These are the activations of a small neural network, seen along a few directions. Each row is one input.
In each table, some parts of the input vary, and every possible input appears once, in random order.
A made-up example of a description, with smaller parts first: one of 6 places along a line, together with either a single point or one of 9 places along a line or (one of 3 separate values, together with one of 8 places around a ring).
Shared parts are said once, and a part with two or three values counts as separate values.
(in the rows, 128 means zero)

Other details of the inputs vary at random and push rows far along two fixed directions, the same in every table; ignore that.

Rows:
r1: [ 95 124 142 118  87 142 136 132 106 146  70 147]
r2: [130 152 111 162 145 100 158 119 150  93 132 116]
r3: [121 133 138 127  94 113 180 138 149 106 146 117]
r4: [104 106  98 114 106 157 128 103 125 134 126 120]
r5: [ 79 123 116 109 115 141 126  96 124 137  80 129]
r6: [163 109 123 161 162 116  60 157 123 170 151 159]
r7: [140 185 149 173 121  70 196 158 156  91 152 132]
r8: [143 145 150 119 135 101 185 136 129 121 133 126]
r9: [180 114 131 112 185 150  88  86 123 149 146 138]
r10: [153 132 133 121 117 157  78 155  96 122 145 149]
r11: [ 88 114 110 125 122 152 106 185 123 150 115 116]
r12: [105 115 111 109 131 151 162 118  99 145  93 126]
r13: [110 110 112 115  73 153 148 145 108 142 108 135]
r14: [191 164 220 139 145  59 137 124 183  87 182 139]
r15: [ 89 110 125 125  97 107 171 172 162 148 128 103]
r16: [168 123 125 124 153 151  54 112 116 109 162 122]
r17: [108  99 120 115 134 120 137 159 105 191  98 121]
r18: [170 125 119 125 159 154  48 102 125 112 159 112]
r19: [100 148 119 132 115 135 148 138 126  91 132  97]
r20: [131 120  95 148 138 143 106 119 103 124 114 148]
r21: [115 119 109 109 146 152 148 105 107 149 103 123]
r22: [ 94 118 132 114 115 140 122 105 118 134  89 139]
r23: [ 76 128 108 108 122 141 123  86 132 140  80 121]
r24: [198 151 153 162 156  91 106 134 138 101 181 159]
r25: [123 104 100 116 126 159 106  89 135 135 137 119]
r26: [185 127 108 152 176 125  70  95 138 114 149 138]
r27: [193 120 151 106 145 132  99 134  94 158 143 170]
r28: [ 83 154 190 154 118  53 208 164 196 123 125  94]
r29: [112 164 139 135 109 122 164 157 135  87 143 104]
r30: [ 94 105 100 115  94 156 144 116 117 131 116 122]
Each input here is: one of 5 separate values, together with either a single point or one of 5 places along a line.
Question: Changing only the choice among 5 separate values turns r8 into r24. The same change can be made to r9. Which row results?
Answer: r26
Question: Which other rows does r5 become when the place on the line of 5 takes its other values? List them by row number.
Answer: r1, r14, r22, r23

Rows:
r31: [ 81 149 119 116  91 133 158 102 159 105 119 100]
r32: [139 112 116 133 143 146  54 164 104 158 132 139]
r33: [ 95 136 102 108 103 158 154  92 135 107 111  98]
r34: [ 86 151 113 125 134 131 162 103 138 108 112  85]
r35: [154 104 147  96 151 145  89 114 104 173 127 144]
r36: [127  98 151  89 103 129 109 116 112 159 128 141]
r37: [159  93 151 111 169 136  53 127 114 188 124 165]
r38: [100 151  98 119 102 167 161  87  96  94  84 131]
r39: [113 169 160 144 144  77 163 125 205  82 153  99]
r40: [124 118 120 145 133 111 166 132 136 163 100 132]
r41: [180  86 134 121 162 142  63 117 110 184 122 161]
r42: [ 98 149 119 148 119 142 113 101 108 121  87 150]
r43: [ 71 129  86 146 128 127 166 112 134 115  81  88]
r44: [124 116 105 100  97 171 100  82 127 123 129 125]
r45: [171 106 135 101 156 138 126 113 120 153 144 145]
r46: [113 105 122  90 125 157 152 116 103 158 100 123]
r47: [111 124  94 162 145 115 143 103 133 116 111 109]
r48: [198 143 189 117 146 106 111 113 114 124 152 179]
r49: [183 133 201 124 148  68 133 134 178 118 168 125]
r50: [144 120  93 129 157 138 132  89 121 103 142 121]
r51: [134 101  96 153 169 133  65  97 111 146 129 147]
r52: [173 166 199 157 178  33 180 148 208 120 186 123]
r53: [ 70 112 137 108 111 123 148 145 132 163  79 126]
r54: [150  93 129 119 100 179  82 134 103 129 167 148]
r55: [103 122  82 126 117 161 125 156  95 144 114 120]
r56: [211 143 178 139 181  77 136 119 164 135 196 149]
r57: [ 66 136  98 136 124 134 163 113 139 114  77  83]
r58: [ 69 135  69 160 105 117 162 174 114 150  95 114]
r59: [ 79 129  80 150 101 134 165 170 114 135  90  96]
r60: [134 105 111 118 135 164  57  96 127 136 110 132]
r61: [232 180 199 167 146  57 113 161 161  62 206 152]
r62: [153 145 140 145 121 121  80 163 100 118 132 171]
r63: [ 48 125 100 134  87 145 147 179 120 137  86 110]
r64: [164 104 107 139 155 142  36 159 102 165 148 155]
r65: [146 173 127 157 136  78 185 164 159  97 179 105]
r66: [125 137 125 114 129 142 107  95 141 115 136 114]
r67: [112 136  93 129 114 144 176 157 120 113 133 105]
r68: [145 154 165 114 115 105 198 119 123 101 121 148]
r69: [174 101 122 133 148 155  39 153 100 150 143 140]
r70: [159 184 137 157 137  63 230 165 185  67 199  94]
r71: [111 153 167 161  93  83 189 176 182  79 162  95]
r72: [ 60 135 105 126  84 139 161 114 162 110  84  98]
r73: [129 107  99 109 134 148 164 116 110 161 107 142]
r74: [ 91 128 106 150 153 117 130 113 141 123 113 112]
r75: [109 124 151  99 110 118 155 124 127 147 118 117]
r76: [159  71 154  96 120 138  52 118 111 169 124 162]
r77: [ 89 133 103 125 111 156 143 160 104 134 113 104]
r78: [169 146 189 140 143  88 118 129 132 133 133 179]
r79: [185 140 185 139 135  94 124 122 127 124 128 168]
r80: [153 110 135 146 162 109 107 130 133 181 131 163]
r81: [132 118 132 141 113 137 103 162 127 124 138 119]
r82: [177 155 145 155 180  80 136  96 163  87 191 116]
r83: [129 155 179 111 113  75 225 127 173 101 157  92]
r84: [116 114  93 121 152 158  99  92 105 131 117 120]
r85: [ 41 131 100 121  91 144 145 121 157 124  78 112]
r86: [175  96 127 113 124 182  56 133  96 136 170 151]
r87: [114 142 114 127  94 153 128 154  79 110 106 155]
r88: [ 50 121 115 138  77 136 151 179 133 127 103 117]
r89: [102 145 108 116 132 140 170  97 138  97 118  87]
r90: [179 101 162 115 163 125  77 122 127 166 133 147]
r91: [134 147 119 126 126 160  99  85  92 111 106 153]
r92: [193 169 198 148 143  76 135 159 182  78 231 111]
r93: [ 75 124  57 155  96 135 165 167 104 145  80 107]
r94: [100 125  97 118 109 169 154 153 104 124 118 106]
r95: [ 65 128 104 135 141 135 132 116 134 129  88 103]
r96: [173 100 100 108 173 166  65  81 104 122 149 138]
r97: [127 170 133 134  93 119 197 157 120  67 135 132]
r98: [151  93 134 119 109 173  48 140  98 144 164 156]
r99: [136 108 126 107 146 142 120 118 107 174 116 143]
r100: [132  84 155  96 125 127  65 131 123 171 121 165]
r101: [142 103 154  90  99 126 135 109 123 143 144 132]
r102: [100 167 121 154 106 123 164 104 128  91  83 121]
Question: Changing only one part turns r56 into r73. The same change can be made to r36. Which row results?
Answer: r101
Question: Changing only one part turns r61 into r62. The same change can be made to r81. Which row results?
Answer: r63
Question: Describe the family of inputs behind these rows.
Answer: one of 3 separate values, together with one of 4 places along a line, together with either a single point or one of 5 places along a line
Question: A walk changes only the place on the line of 5. It starts at r80 and steps to r52. List the rest of the walk in order.
Answer: r37, r53, r100
Question: A walk changes only the place on the line of 5. It starts at r51 and steps to r74. List the rest of the walk in order.
Answer: r95, r39, r85
Question: Which other rows does r36 become when the choice among 3 separate values takes its other values? List them by row number.
Answer: r31, r98
Question: List by row number the other rows that have the place on the line of 4 and the choice among 3 separate values in common with r38.
Answer: r33, r44, r50, r89, r96
Question: Which other rows does r79 become when the place on the line of 4 takes its other values? List them by row number.
Answer: r48, r68, r78

Rows:
r103: [110 117 122 122 109 139 128 150 103 156 100 147]
r104: [143  76  94 113 141 182  34 112  81 180 110 162]
r105: [154 134 146 128 126 122 115 135 137 110 156 130]
r106: [ 32 146  85 132  76 145 212 137 121 109  67  92]
r107: [158 130 167 106 147 110 133  87 146 132 138 136]
r108: [ 34 132  61 130 100 162 189 116 111 122  55  91]
r109: [147 136 144 131 141 115 115 125 147 118 156 121]
r110: [155 129 141 131 132 118 120 138 135 124 151 135]
r111: [144 152 144 143 145 102 141 118 161  98 159 111]
r112: [143 139 160 143 138  87 148 146 153 128 145 127]
r113: [148  78 108 105 125 187  37 136  65 179 109 173]
r114: [154 156 135 142 140 108 142 117 147  86 162 118]
r115: [142 141 158 138 142  88 151 146 158 121 155 120]
Question: Describe the family of inputs behind these rows.
Answer: either a single point or (one of 2 separate values, together with one of 6 places along a line)
Question: Which other rows does r105 become when the choice among 2 separate values takes its other values? List them by row number.
Answer: r109
Question: Which other rows does r111 become when the choice among 2 separate values takes its other values? List them by row number.
Answer: r106
